A small network was shown many inputs. Here are its activations along a few directions, one row for each input.
In each table, some parts of the input vary, and every possible input appears once, in random order.
Descriptions start from the smaller parts, as in this example, which fits no table here: one of 2 separate values, together with either a single point or one of 9 places along a line or (one of 4 places along a line, together with one of 5 places around a ring).
Shared parts are said once, and a part with two or three values counts as separate values.
(in the rows, 100 means zero)

Rows:
R1: 77; 87; 118; 79; 82; 188; 115; 64; 116; 128; 136
R2: 92; 71; 88; 148; 106; 48; 78; 113; 128; 130; 84
R3: 138; 93; 105; 126; 128; 54; 85; 101; 134; 50; 110
R4: 114; 135; 129; 37; 98; 155; 47; 115; 50; 115; 69
R5: 109; 102; 43; 156; 85; 61; 96; 137; 122; 120; 100
R6: 128; 105; 115; 132; 108; 32; 72; 82; 121; 115; 123
R7: 54; 122; 144; 25; 55; 93; 107; 78; 61; 78; 91
R8: 78; 120; 150; 117; 104; 183; 153; 78; 42; 106; 60
R9: 114; 103; 77; 115; 129; 67; 100; 157; 139; 54; 142
R10: 53; 69; 81; 66; 109; 167; 108; 28; 42; 96; 81
R11: 143; 94; 50; 98; 94; 50; 140; 147; 144; 107; 104
What do these inputs look like to the network? -> either one of 5 separate values or one of 6 places around a ring
Start at R5 and move only the place on the ring of 6, one step at a time. The first step leads to R2. Which rows follow, in order? -> R6, R3, R9, R11

Rows:
R12: 127; 98; 92; 147; 121; 66; 118; 137; 135; 80; 143
R13: 86; 109; 113; 64; 64; 134; 124; 58; 85; 100; 68
R14: 140; 85; 70; 144; 103; 81; 103; 131; 151; 95; 120
R15: 112; 95; 74; 114; 113; 43; 77; 121; 159; 122; 95
R16: 121; 78; 67; 150; 130; 48; 111; 119; 99; 92; 129
R17: 105; 106; 83; 130; 107; 20; 90; 120; 133; 106; 87
R18: 96; 130; 96; 51; 101; 146; 91; 89; 65; 84; 75
R19: 96; 126; 109; 83; 95; 163; 99; 106; 53; 95; 84
R20: 110; 88; 67; 118; 135; 26; 101; 118; 121; 77; 120
R21: 137; 101; 67; 114; 103; 59; 96; 121; 168; 81; 112
R22: 54; 88; 101; 59; 81; 130; 99; 56; 79; 92; 100
R23: 96; 125; 118; 49; 88; 137; 125; 79; 84; 113; 60
R24: 88; 105; 118; 98; 61; 149; 132; 73; 72; 115; 75
R25: 128; 96; 78; 114; 128; 52; 109; 117; 145; 68; 133
R26: 84; 112; 142; 92; 108; 148; 79; 96; 61; 105; 101
R27: 110; 87; 77; 135; 106; 62; 82; 146; 140; 129; 121
R28: 80; 93; 141; 57; 87; 120; 77; 66; 70; 90; 102
R29: 96; 78; 79; 148; 111; 44; 89; 147; 115; 115; 111
R30: 58; 89; 126; 100; 76; 145; 110; 65; 75; 109; 92
R31: 84; 127; 149; 71; 111; 127; 74; 75; 84; 96; 76
R32: 94; 76; 131; 89; 87; 143; 87; 63; 45; 108; 111
R33: 97; 109; 102; 73; 88; 155; 129; 97; 61; 126; 84
What do these inputs look like to the network? -> one of 2 separate values, together with either one of 5 places around a ring or one of 6 places around a ring
Changing only the choice among 2 separate values turns R32 into R28. The same change can be made to R33. Which row results? -> R23
Which other rows does R27 become when the choice among 2 separate values takes its other values? List them by row number. -> R15
Which other rows does R18 become when the choice among 2 separate values takes its other values? List them by row number. -> R19

Rows:
R34: 116; 98; 94; 108; 119; 31; 105; 131; 167; 84; 101
R35: 73; 129; 105; 41; 67; 115; 74; 73; 86; 100; 73
R36: 82; 81; 96; 83; 69; 136; 96; 89; 52; 133; 98
R37: 113; 75; 73; 160; 111; 54; 124; 146; 129; 113; 127
R38: 94; 143; 131; 51; 96; 149; 106; 87; 82; 95; 56
R39: 80; 72; 172; 157; 127; 96; 66; 59; 39; 99; 128
R40: 110; 79; 53; 157; 113; 47; 120; 139; 112; 108; 119
R41: 67; 82; 95; 94; 62; 139; 121; 71; 72; 116; 108
R42: 73; 119; 114; 49; 65; 111; 109; 58; 95; 85; 86
R43: 82; 114; 111; 32; 82; 136; 116; 75; 96; 72; 93
R44: 124; 105; 67; 107; 133; 38; 85; 103; 146; 85; 101
R45: 82; 78; 95; 86; 79; 167; 122; 88; 68; 103; 116
R46: 84; 97; 188; 105; 133; 66; 51; 51; 59; 68; 104
R47: 98; 126; 126; 37; 91; 146; 120; 83; 92; 78; 76
R48: 79; 102; 110; 95; 89; 156; 96; 106; 50; 137; 88
R49: 122; 117; 85; 120; 120; 57; 81; 130; 175; 74; 110
R50: 82; 140; 124; 48; 87; 128; 82; 80; 77; 104; 63
R51: 115; 93; 77; 107; 120; 24; 102; 121; 151; 79; 89
R52: 127; 72; 48; 148; 117; 61; 97; 124; 112; 108; 124
R53: 94; 99; 103; 95; 92; 181; 128; 95; 62; 110; 93
R54: 139; 82; 66; 145; 108; 61; 99; 135; 119; 124; 134
R55: 134; 111; 78; 100; 122; 44; 80; 119; 161; 96; 107
R56: 129; 88; 73; 165; 106; 75; 99; 146; 133; 105; 134
R57: 102; 100; 116; 108; 91; 182; 120; 92; 64; 123; 72
Changing only one part turns R40 into R51. The same change can be made to R54. Which row results? -> R55
What do these inputs look like to the network? -> one of 2 separate values, together with either a single point or one of 5 places around a ring or one of 6 places around a ring
Which other rows does R56 become when the choice among 2 separate values takes its other values? List them by row number. -> R49
Which other rows does R38 become when the choice among 2 separate values takes its other values? List them by row number. -> R57

Rows:
R58: 110; 134; 108; 66; 100; 122; 107; 97; 110; 99; 78
R59: 86; 88; 111; 115; 105; 109; 91; 84; 57; 117; 106
R60: 88; 115; 97; 58; 76; 111; 106; 100; 112; 89; 85
R61: 85; 102; 111; 62; 84; 97; 98; 73; 114; 80; 97
R62: 80; 124; 123; 72; 111; 82; 90; 77; 94; 98; 80
R63: 89; 87; 83; 104; 79; 131; 119; 105; 71; 116; 106
R64: 105; 98; 98; 113; 98; 149; 109; 100; 79; 117; 102
R65: 101; 91; 126; 127; 104; 132; 103; 100; 68; 104; 98
R66: 91; 74; 94; 105; 88; 119; 110; 78; 70; 110; 119
R67: 133; 99; 51; 127; 130; 6; 83; 139; 174; 79; 109
R68: 131; 62; 66; 180; 118; 29; 98; 150; 149; 116; 131
R69: 100; 126; 131; 71; 108; 112; 86; 97; 100; 74; 87
What do these inputs look like to the network? -> one of 2 separate values, together with either a single point or one of 5 places around a ring
Changing only the choice among 2 separate values turns R69 into R65. The same change can be made to R61. Which row results? -> R66
Which other rows does R67 become when the choice among 2 separate values takes its other values? List them by row number. -> R68
